Each row below holds a small network's activations on one input, seen along a few directions.
Each table varies a few parts of the input and shows all the possible inputs, shuffled.
A made-up example of a description, with smaller parts first: one of 3 separate values, together with either a single point or one of 9 places along a line or (one of 4 places along a line, together with one of 8 places around a ring).
Shared parts are said once, and a part with two or three values counts as separate values.
In the rows, 128 means zero.

Other details of the inputs vary at random and push rows far along two fixed directions, the same in every table; ignore that.

Table:
x1: [100 161  95 143 149 100  86 126 160 133 138 196]
x2: [128 113 136 107 127 137 122 137 138 128 127 123]
x3: [139 132 134 132 121 123 121 124 116 155 125 118]
x4: [122 127 125 107 132 146 137 135 124 129 127 122]
x5: [113 148 114 165 164 121  56 116 126  85  65 240]
x6: [163  96 159 126 118 139 168 115  78  61  66 114]
x7: [118 131 134 116 135 136 149 134 129 123 122 128]
x8: [138 134 125 130 131 143 131 145 122 135 138 112]
x9: [155  87 154 116  92 124 153 134  99 130 109 106]
x10: [108 145 123  89 131 101 179 129 187 186 239  29]
x11: [ 96 148 114 139 155 126  66 114 138 144 134 202]
x12: [136 133 125 122 122 124 123 140 126 140 129 101]
x13: [122 124 135 118 131 145 134 121 110 144 125 138]
x14: [101 159  87 134 145 111  71 129 151 136 146 191]
x15: [102 178  97 153 160 104  81 124 154 144 133 177]
x16: [138 130 134 142 130 142 127 130 107 147 132 131]
x17: [154  59 142 167  35 184 154 123  79  88  52  66]
x18: [178  89 163 148 114 142 166 146  77  83  56 105]
x19: [134 125 126 121 123 101 140 118 139 110 144 125]
x20: [132 123 142 116 135 120 135 113 144 105 134 126]
x21: [113 146 124  96 138 120 188 133 183 181 246  38]
Each input here is: either a single point or (one of 4 places along a line, together with one of 5 places around a ring).
Change only the place on the line of 4 in x13. List by row number the other rows that result.
> x4, x6, x7
Change only the place on the ring of 5 in x13. List by row number the other rows that result.
> x3, x9, x11, x16

Table:
x22: [144  67 173  87  78 146 175 145 106 129 103  72]
x23: [167 112 144 155 130 107 137 113  96  52  59 147]
x24: [ 64 160  85 128 114 153 105 123 198 186 210 118]
x25: [ 88 168  77 179 141 137  38 104 141 138 117 222]
x26: [105 144 109 123 134 110 154 110 175 117 183 104]
x27: [ 75 147  89 144 138 135  52 112 152 118 114 229]
x28: [107 148 106 154 131 145  80 127 122 165 134 161]
x29: [122 107 153  74 105 139 169 155 147 187 177  71]
x30: [166 117 142 128 119 132 176 144  99 147 133  50]
x31: [103 157  85 154 117 129 111 109 160 120 160 119]
x32: [189  98 144 178 107 134 129 133  57  70  30 124]
x33: [102 188 110 116 184 103 139 131 172 175 212 111]
x34: [118 132 145  68 143 112 161 143 170 169 200  92]
x35: [168 101 153 146 106 157 140 139  67 140  85 107]
x36: [132 114 160  68 118 138 176 158 132 198 176  74]
x37: [108 173  73 186 149 117  63 101 137 109 113 193]
x38: [ 95 155 105 134 172 105  65 110 150 101 118 229]
x39: [192  97 163 155 129 112 149 127  66  50  38 133]
x40: [157  74 160 126 111 129 137 120  87  35  42 152]
x41: [157 102 185  57 134 121 203 158 125 156 156  53]
The inputs of x31 and x37 match in every part but one. If x40 is changed in the same way as x31 into x37, which row does it become?
> x38
What is each input in this table made of?
> one of 4 places along a line, together with one of 5 places around a ring
Change only the place on the line of 4 in x33. List by row number the other rows that result.
> x23, x26, x39
Change only the place on the ring of 5 in x28. List by row number the other rows that result.
> x29, x32, x34, x39

Table:
x42: [129 131 133 125 139 126 132 119 120 113 119 139]
x43: [135 148 117 159 156 108  76 112 102  97  79 206]
x44: [ 90 156  90 172 128 154  53 114 135 151 125 186]
x45: [123 124 134 113 135 123 141 120 138 121 139 127]
x46: [133 128 134 116 133 110 132 125 131 133 135 123]
x47: [123 127 133 112 136 125 140 120 135 123 136 124]
x48: [125 123 135 114 134 122 141 123 139 115 144 129]
x49: [105 159 104 138 161 112  82 124 150 120 124 196]
x50: [ 85 159 116  76 142 112 154 142 204 197 237  78]
x51: [134 143 113 165 157 104  64 111 109  81  75 229]
x52: [139 134 133 122 139 115 136 130 125 137 137 120]
x53: [165  91 143 157  82 137 171 127 100  81  83  62]
x54: [124 166 105 150 169 111  85 120 129 133 131 186]
x55: [178  81 175 114 108 144 191 138  79  92  89  70]
x56: [134 138 132 121 144 127 138 143 131 133 135 121]
x57: [112 120 115 146  89 153 128 132 122 156 126 125]
x58: [111 117 124 147  98 157 120 131 125 162 131 117]
x59: [157 113 146 134 133 129 136 138  95  92  72 137]
x60: [172  54 154 124  47 171 170 143  71 109  73  44]
x61: [128 124 135 113 133 117 136 138 144 119 136 128]
x62: [129 133 132 119 143 129 143 124 128 126 139 123]
x63: [119 119 116 141  93 163 108 126 126 151 128 109]
x64: [128 133 134 115 136 121 136 137 135 129 131 122]
x65: [ 94 153 120  79 136 101 157 133 199 201 248  73]
What is each input in this table made of?
> either a single point or one of 5 places along a line or (one of 3 separate values, together with one of 6 places along a line)

Table:
x66: [121 101 136 126  87 156 175 122 144 102 125  73]
x67: [177  98 167 155 107 120 133 139  70 103  51 131]
x68: [ 83 108 131  90  89 130 156 144 167 189 191  77]
x69: [168  94 137 153  86 126 110 121  78  81  57 121]
x70: [108 154 115 141 148 114 154 120 159 153 192  73]
x71: [113  94 137 106  97 176 158 147 127 160 144  84]
x72: [152 128 144 139 136 151 143 147 115 160 132 101]
x73: [ 98 169  83 169 139 121  46 106 132 149 130 222]
x74: [153 109 152  99 116 106 175 142 113 143 125  94]
x75: [104 178  94 124 165 108 147 125 172 134 197 126]
x76: [156  87 161  83 122 107 163 136 137 112 141  93]
x77: [100 151 123  99 166 117 146 111 180 124 187 129]
x78: [159 134 141 143 149 143 115 142  68  90  49 176]
x79: [100 167  74 161 158 157  50 109 115 154 125 203]
x80: [180  98 148 160 116 113 124 129  88  88  53 113]
x81: [ 92 129 112 104  95 128 126 137 189 156 177  94]
x82: [ 95 185  69 188 151 133  63  88 143 107 136 205]
x83: [113 143 126 132 167 104  71 112 123 108 103 242]
x84: [123 149 116  93 139  92 144 144 168 155 186  91]
x85: [163  83 194  93 126 156 162 139  72  91  59 114]
The inputs of x84 and x76 match in every part but one. If x74 is changed in the same way as x84 into x76, which row does it become?
> x83
What is each input in this table made of?
> one of 4 places along a line, together with one of 5 places along a line
Change only the place on the line of 5 in x72. List by row number the other rows that result.
> x71, x78, x79, x85
